Each row below holds a small network's activations on one input, seen along a few directions.
Each table varies a few parts of the input and shows all the possible inputs, shuffled.
A made-up example of a description, with smaller parts first: line(4) and (point or line(11) or (values(3) and ring(8))).
Shared parts are said once, and a part with two or three values counts as separate values.

Other details of the inputs shift rows strongly along three fixed directions, in all tables alike. That doesn't count.

Rows:
row 1: |  12 |  10 | -18 | -14 |  10 |  -3 |  -5 |   4 | -12 |  -7 |   7 |
row 2: |   3 |   1 |  -1 |  -9 |  -2 |  -9 | -10 |   1 |  -8 |  16 |   2 |
row 3: | -24 |   7 |  -5 |   9 |   0 |  16 |   2 |   7 |   8 |  12 | -19 |
row 4: |   2 |  14 | -15 |  -3 |  16 |   7 |   4 |  -1 |  -1 |   1 |   3 |
row 5: | -30 |  12 |  -8 |   5 |  -2 |  17 |   3 |  -5 |   0 |  -3 | -17 |
row 6: | -22 |  -9 |   2 |  14 |  -2 |  13 |   3 |   5 |   4 | -10 | -13 |
row 7: |  12 |  11 |  -4 | -22 |  12 |   0 |   3 |   0 |  -4 |   1 |  10 |
row 8: |  14 |  15 | -10 |  -6 |   7 |   1 |   5 |   8 | -15 |   6 |   4 |
row 9: |  17 |  13 |  -8 | -13 |  11 |  -9 |   1 |   8 | -10 |  -4 |  -6 |
row 10: |  -4 |  -8 |   2 |  23 |  -5 |  13 |  12 |  -8 |  35 | -22 |  -7 |
row 11: | -29 |  -3 |  14 |   8 | -18 |  -8 |  -7 |   3 | -17 |  17 |  -8 |
row 12: |  20 | -18 |   1 |   4 |  -2 |  -5 |   7 |   1 |   6 | -11 |  10 |
row 13: |  -1 | -26 |  14 |  19 |  -6 |   8 |  12 |  -7 |  44 | -27 |  -4 |
row 14: |   4 |   0 |   7 | -15 |  -5 | -12 |  -4 |   1 | -13 |  -3 |  12 |
row 15: | -21 | -10 |  14 |   9 | -12 |  -6 | -12 |  -8 | -19 |  11 | -12 |
row 16: | -31 |  -5 |  14 |   4 | -22 |  -2 | -10 |  -6 | -19 |  13 |  -4 |
row 17: |   0 |   7 |   2 |  -7 |   0 | -13 |  -7 |  -2 | -19 |  10 | -11 |
row 18: | -20 |  -6 |  15 |   6 | -24 |   1 |  -2 | -12 | -18 |  21 | -10 |
row 19: |  16 |  18 | -13 |  -5 |   1 |  -4 |   0 |   6 |  -8 |   8 |   2 |
row 20: | -15 |  16 | -24 |  16 |  11 |  24 |  26 |   4 |  19 |  -6 | -21 |
row 21: |  21 | -30 |  20 |   8 |  -7 |  -5 |   1 |  -9 |  13 | -24 |  19 |
row 22: | -16 | -17 |  26 |  23 | -21 |  -8 | -13 | -11 |  -9 |  16 |  -3 |
row 23: |  15 |  15 |  -6 | -13 |   9 |  -6 |   0 |  12 | -14 |  -1 |  -9 |
row 24: |  17 | -18 |   8 |   2 |   7 |  -6 |  -9 |   0 |  17 | -13 |  16 |
row 25: |  26 | -16 |   2 |   9 |  -4 |  -9 |  -3 |  -2 |  14 | -15 |  12 |
row 26: |  20 | -20 |   7 |   7 |   4 |  -9 |   5 |  -6 |   8 | -15 |  15 |
row 27: |  -7 |   6 |  -3 |  -7 |  -3 |  -8 |  -5 |   8 | -21 |   9 |   4 |
row 28: |   7 |  13 | -23 |  -1 |   6 |   4 |   9 |  -2 |  -1 |   1 |  -2 |
row 29: | -21 | -18 |  34 |   8 | -18 |  -2 | -16 |  -9 |  -3 |  15 |  -2 |
row 30: |  18 | -19 |   9 |   3 |   9 |  -3 |   3 |   2 |   8 | -14 |  16 |
row 31: | -20 |  -7 |  13 |  14 | -16 |   2 |  -5 |  -5 | -22 |  22 |  -8 |
row 32: |   2 |   7 |   8 | -11 |   1 |  -1 |  -3 |  -5 | -15 |  10 |   7 |
row 33: |   4 |   9 | -22 |  -8 |   7 |   2 |  12 |   0 |   3 |   4 |  -3 |
row 34: | -44 |  -4 |   5 |  31 | -12 |  18 |   4 | -13 |  -1 |  15 | -23 |
row 35: |  -4 |  -2 |  -5 | -13 |  -2 |  -5 |  -4 |  -1 | -16 |  19 |   1 |
row 36: |  -2 | -22 |   7 |  -2 |  -5 |   0 |  -1 |   2 |   0 |   4 |   2 |
row 37: | -30 |   2 |  19 |   1 | -20 |  -8 |  -6 |  -4 | -16 |  15 |  -7 |
row 38: |   5 |  -6 |  16 |   4 |  -3 |  -7 | -12 |   2 |  -8 |   8 |   9 |
row 39: |  15 |  14 | -16 | -12 |   3 |  -8 |  -1 |   3 |  -4 |   9 |   2 |
row 40: |  14 | -11 |  13 |  -3 |   2 |  -3 |  -8 |  -2 |  15 | -12 |  15 |
row 41: | -16 |   6 |  -6 |   9 |  10 |  20 |  15 |  -3 |  37 | -13 | -14 |
row 42: |  -7 |  20 | -19 |   1 |   2 |  15 |  11 |  -1 |  19 |  -3 | -13 |
row 43: |  19 |  12 | -14 | -14 |  -1 |  -2 |   6 |  -2 |  -7 |  -1 |   8 |
row 44: | -47 |  -5 |   4 |  23 | -12 |  17 |  -5 |  -8 |  10 |  19 | -26 |
row 45: |   7 |  15 | -18 |  -4 |   5 |   4 |   6 |   8 |   6 |   4 |  -5 |
row 46: |  -2 |  11 | -10 | -12 |  -1 | -11 |  -9 |   4 | -23 |   9 |   8 |
row 47: |  12 |   7 | -13 | -16 |  14 |  -1 |  -2 |   2 |  -6 |   4 |  11 |
row 48: |   7 |   5 |  -5 | -17 |   9 |  -7 |  -4 |   0 | -14 |  13 |  10 |
row 49: |  -6 |  16 | -19 |   5 |   6 |  15 |  12 |  10 |  15 |   1 | -16 |
row 50: |  13 |  10 |  -8 | -21 |  11 |   1 |   0 |   0 |  -4 |  -1 |  12 |
row 51: | -16 |  -1 |  20 |  14 | -22 |   0 | -12 | -11 | -12 |  15 |  -5 |
row 52: | -23 | -25 |  19 |  12 | -18 |  -6 | -13 |  -8 | -14 |   5 |  -4 |
row 53: |  4 | -5 | -4 | -4 | 13 |  4 |  5 |  5 |  8 | -4 |  6 |
row 54: |   3 |  10 | -10 | -14 |   3 | -15 |  -3 |   4 | -18 |   5 |  10 |
row 55: | -28 |  -6 |  10 |  31 |   3 |  12 |   4 |  -9 |  24 |  -3 | -12 |
row 56: |   9 |  10 | -12 | -10 |  -3 |  -9 |   1 |  -3 | -22 |  17 |   3 |
row 57: | -15 |  16 | -11 |   4 |   7 |   5 |   2 |  -2 |  -1 |   2 | -23 |
row 58: |  18 | -17 |  15 |  -3 |   1 |  -7 |  -1 |  -4 |   8 | -26 |   8 |
row 59: |  -4 |   1 |   3 | -10 |   1 |   1 |  -6 |   7 | -19 |  19 |   1 |
row 60: |  23 | -14 |  11 |  11 |   1 |  -7 |  -1 |   3 |  12 | -15 |  14 |
row 61: |   6 |   9 | -20 |  -8 |   6 |   8 |  12 |  10 |   0 |   3 |  -6 |
row 62: |   5 |   9 | -21 |  -8 |   6 |   6 |  12 |   6 |   1 |   4 |  -4 |
row 63: |   8 |  16 |  -8 | -12 |  13 |  -6 |  -6 |   3 |  -3 |  10 |   7 |
row 64: |  15 | -20 |   3 |   0 |   4 |  -5 |  -1 |   6 |   6 | -24 |  12 |
row 65: | 16 |  6 |  7 | -5 |  3 | -3 | -8 | -2 |  2 | -5 | 14 |
row 66: |  19 | -28 |  20 |  13 |   1 |  -9 | -10 |  -4 |  18 | -19 |  20 |
row 67: | -14 |  20 | -14 |   7 |  15 |  17 |  17 |  -3 |  24 | -20 | -26 |
row 68: |  16 | -24 |  10 | -10 |   1 |  -3 |   4 |  -2 |  15 | -16 |  13 |
row 69: |   6 |   4 | -13 | -15 |  -7 |  -5 |  -5 |   0 | -20 |  19 |   2 |
row 70: |   4 |  21 |  -5 | -12 |  10 |   0 |   7 |  -1 |   0 |  -7 | -14 |
row 71: | -15 |  15 | -16 |  14 |  22 |  26 |  21 |   5 |  22 | -10 | -13 |
row 72: |  -1 |   4 |   0 |  -9 |  -5 |  -3 | -11 |   6 | -13 |  20 |  -1 |
row 73: |  9 | 18 | -8 |  1 | 16 |  6 |  2 | 10 |  5 | -2 |  2 |
row 74: |  21 |  -9 |  18 |   1 |   5 |  -5 |  -3 |  -3 |  16 | -18 |  17 |
row 75: |  -1 | -14 |  15 |   2 |  -9 |  -3 |  -8 |  -7 |  -3 | -12 |  -1 |
row 76: |   3 |  -9 |  13 |  -8 | -13 |  -5 | -14 |  -3 |  -4 |   8 |   6 |
row 77: |   8 |  19 | -18 |   2 |   5 |  -1 |   7 |  -1 |   4 |   3 |  -3 |
row 78: |  -3 |  -2 |  -2 | -13 |  -4 |   1 |  -5 |   8 | -19 |  20 |  -3 |
row 79: |   2 | -11 |  12 |   0 |   0 |  -8 |  -6 |  -6 | -12 |   8 |  11 |
row 80: |   0 |  13 | -15 |  -6 |  11 |   1 |   8 |  14 |  -1 |  -9 |   2 |
row 81: |  21 | -16 |  14 |   1 |   0 |  -4 |   6 |  -7 |  10 | -19 |  15 |
row 82: |  10 | -13 |   9 |  -6 |   0 |  -3 |   0 |  -2 |   5 | -23 |  10 |
row 83: |   2 |   3 |   1 |  -6 |  -1 |  -6 |  -8 |   4 | -21 |   5 |  -3 |
row 84: |  14 | -13 |  11 |  -2 |   3 |   0 |   0 |  -6 |   8 | -15 |  16 |
row 85: |  -1 |  15 |  -5 | -12 |  -1 | -18 |  -4 |   5 | -18 |  11 |   6 |
row 86: | -10 | -25 |   8 |  24 |   2 |   0 |  10 |  -1 |  38 | -34 |   2 |
row 87: |   0 |  -9 |  17 |  16 | -11 |  -2 |  -7 |   3 |  -4 |   5 |  -1 |
row 88: | -16 |  18 | -27 |  13 |  10 |  20 |  15 |   0 |  28 |  -4 | -20 |
row 89: |  -1 | -16 |  18 |   7 |  -3 |  -1 | -10 |   6 |   4 |   3 |   4 |
row 90: |  -1 |   4 |   0 | -15 | -12 |  -2 |   0 |  -4 | -16 |  17 |  -2 |
row 91: |  12 | -22 |   7 |  -9 |  -3 |  -1 |   0 |  -3 |  12 | -13 |  12 |
row 92: | 15 |  0 |  2 | -8 |  9 | -5 | -7 |  7 |  2 |  1 | 12 |
row 93: |   9 |  -9 |   9 |  -4 |  -4 | -12 |   0 |   2 |  11 | -21 |  14 |
row 94: |   7 |  22 | -16 |   5 |   9 |   3 |   1 |   0 |   2 |   1 |   0 |
row 95: | -13 |  10 | -24 |  -2 |  14 |  17 |  11 |   0 |  13 |   1 | -11 |
row 96: | -27 | -15 |   2 |  17 | -12 |  19 |  12 | -10 |  22 |  -5 | -17 |
row 97: |   3 | -12 |  13 |   0 |  -7 |  -7 | -11 |   5 | -18 |   0 |  -2 |
row 98: |   2 |  16 | -18 |  -4 |  13 |   3 |   0 |   1 |  -4 |  -7 |  -7 |
row 99: |   1 |  18 | -18 |  11 |   7 |  13 |  13 |   8 |  15 |  -5 | -12 |
row 100: |  17 |  22 |  -7 | -11 |  -2 |  -4 |   2 |  -1 |  -6 |   4 |   3 |
row 101: | -16 |   0 |  23 |  12 | -19 |  -1 |  -9 | -10 | -11 |  16 |  -6 |
row 102: |  -3 |   8 |   2 |  -7 |  -5 | -11 |  -4 |  13 | -17 |   7 |   2 |
Description of these inputs: line(6) and (line(5) or (values(2) and ring(6))).
- The inputs of row 73 and row 38 match in every part but the line(6) part. If row 59 is changed in the same way as row 73 into row 38, which row does it become? => row 53
- The inputs of row 58 and row 15 match in every part but the line(6) part. If row 74 is changed in the same way as row 58 into row 15, which row does it become? => row 55
- The inputs of row 30 and row 4 match in every part but the line(6) part. If row 45 is changed in the same way as row 30 into row 4, which row does it become? => row 88
- Change only the line(5) part in row 93. List by row number the other rows that result. => row 5, row 16, row 67, row 75
- Change only the line(5) part in row 15. List by row number the other rows that result. => row 17, row 52, row 54, row 85
- Change only the values(2) part in row 3. List by row number the other rows that result. => row 78
- Change only the ring(6) part in row 76. List by row number the other rows that result. => row 10, row 40, row 42, row 51, row 65
- Change only the values(2) part in row 20. List by row number the other rows that result. => row 99
- Change only the line(6) part in row 91. List by row number the other rows that result. => row 35, row 36, row 68, row 78, row 95

Rows:
row 103: |   1 |  18 | -15 | -27 |  -4 |  -9 |  -6 |   1 | -40 |  24 |   2 |
row 104: | -14 |  -6 |  -7 |   5 |  -1 |  15 |  10 |  -5 |  14 |  -1 | -10 |
row 105: |  28 |   1 | -14 |  -4 |   9 |  -1 |  13 |   6 |  21 | -20 |   4 |
row 106: |  18 |  -7 | -14 |  -5 |  21 |   0 |  11 |   6 |  15 | -24 |  15 |
row 107: | -21 | -12 |  14 |  16 | -17 |  -3 |  -9 |   1 | -13 |  18 | -10 |
row 108: | -4 | 21 | -6 |  8 | 13 |  6 |  8 | -9 | 18 | -2 | -4 |
row 109: | -13 |  23 | -25 |  -2 |  17 |  10 |  12 |   7 |  -4 |   2 |  -9 |
row 110: | -20 | -14 |  13 |   9 | -14 |   6 | -10 |  -2 |  -6 |  23 |  -7 |
row 111: | -16 | -12 |   9 |   1 | -11 |   2 | -10 |  -1 | -16 |  24 |  -1 |
row 112: | -10 |  -2 |  -5 |   9 |  -4 |  12 |   9 |  -2 |  17 |   1 | -14 |
row 113: |  -8 |   5 |  20 |   8 | -13 |  -2 | -13 |  -8 | -24 |  18 |  -6 |
row 114: | -24 |  -2 |  15 |   5 |  -3 |   6 |   3 |  -3 |  10 | -10 |  -6 |
row 115: | -17 |  -7 |  -9 |   5 |   1 |  14 |  12 |  -6 |  11 |  -5 |  -9 |
row 116: |  11 |  45 |  -4 | -40 |  -1 | -12 | -16 |   5 | -45 |  29 |  13 |
row 117: | -15 |  16 |   7 |  12 |   3 |   8 |   2 | -10 |   0 |  10 | -12 |
row 118: |   6 | -42 |  30 |   0 |  -7 | -16 | -18 |  -1 |   4 | -16 |   6 |
row 119: |  12 | -37 |  23 |  10 | -20 | -14 |  -5 |  -2 |   3 | -11 |   7 |
row 120: |  38 |  -4 |  -1 | -20 |   2 | -26 | -11 |  12 | -24 |   0 |  25 |
row 121: |  12 | -40 |  22 |   5 | -17 |  -6 |  -6 |  -5 |  10 |  -6 |   9 |
row 122: |  19 |   0 |   4 |   4 |   5 |  -9 |  -3 |  -7 |  19 | -15 |  17 |
row 123: | -14 |  14 |  -6 |  -4 |  14 |   6 |   6 |   5 |  11 | -15 | -12 |
row 124: |  -6 |  44 | -26 |   0 |  12 |  11 |   3 |  -1 |   3 |   1 |  -8 |
row 125: | -17 |  13 | -15 |   5 |  -1 |   7 |  11 |   1 |  -1 |   2 | -17 |
row 126: |  26 |  -1 | -11 |  -2 |  16 |   2 |   8 |   9 |  24 | -15 |  10 |
row 127: |  34 |  -7 |  -3 | -27 |   6 | -17 | -10 |   8 | -21 |   3 |  28 |
row 128: | -11 |   0 |  -3 |  16 |   2 |  10 |   7 |   5 |  16 |   1 | -11 |
row 129: |  28 |   8 |  -5 |   4 |  13 |   1 |   4 |   1 |  16 | -29 |  10 |
row 130: | -25 | -16 |  10 |   8 | -19 |  -2 |  -3 |  -7 | -17 |  12 | -10 |
- What do these inputs look like to the network? => line(4) or ring(6) or (values(2) and ring(9))
- Change only the values(2) part in row 128. List by row number the other rows that result. => row 105
- Change only the values(2) part in row 104. List by row number the other rows that result. => row 111
- A walk changes only the ring(6) part. It starts at row 117 and steps to row 108. List the rest of the walk in order. => row 122, row 124, row 129, row 113
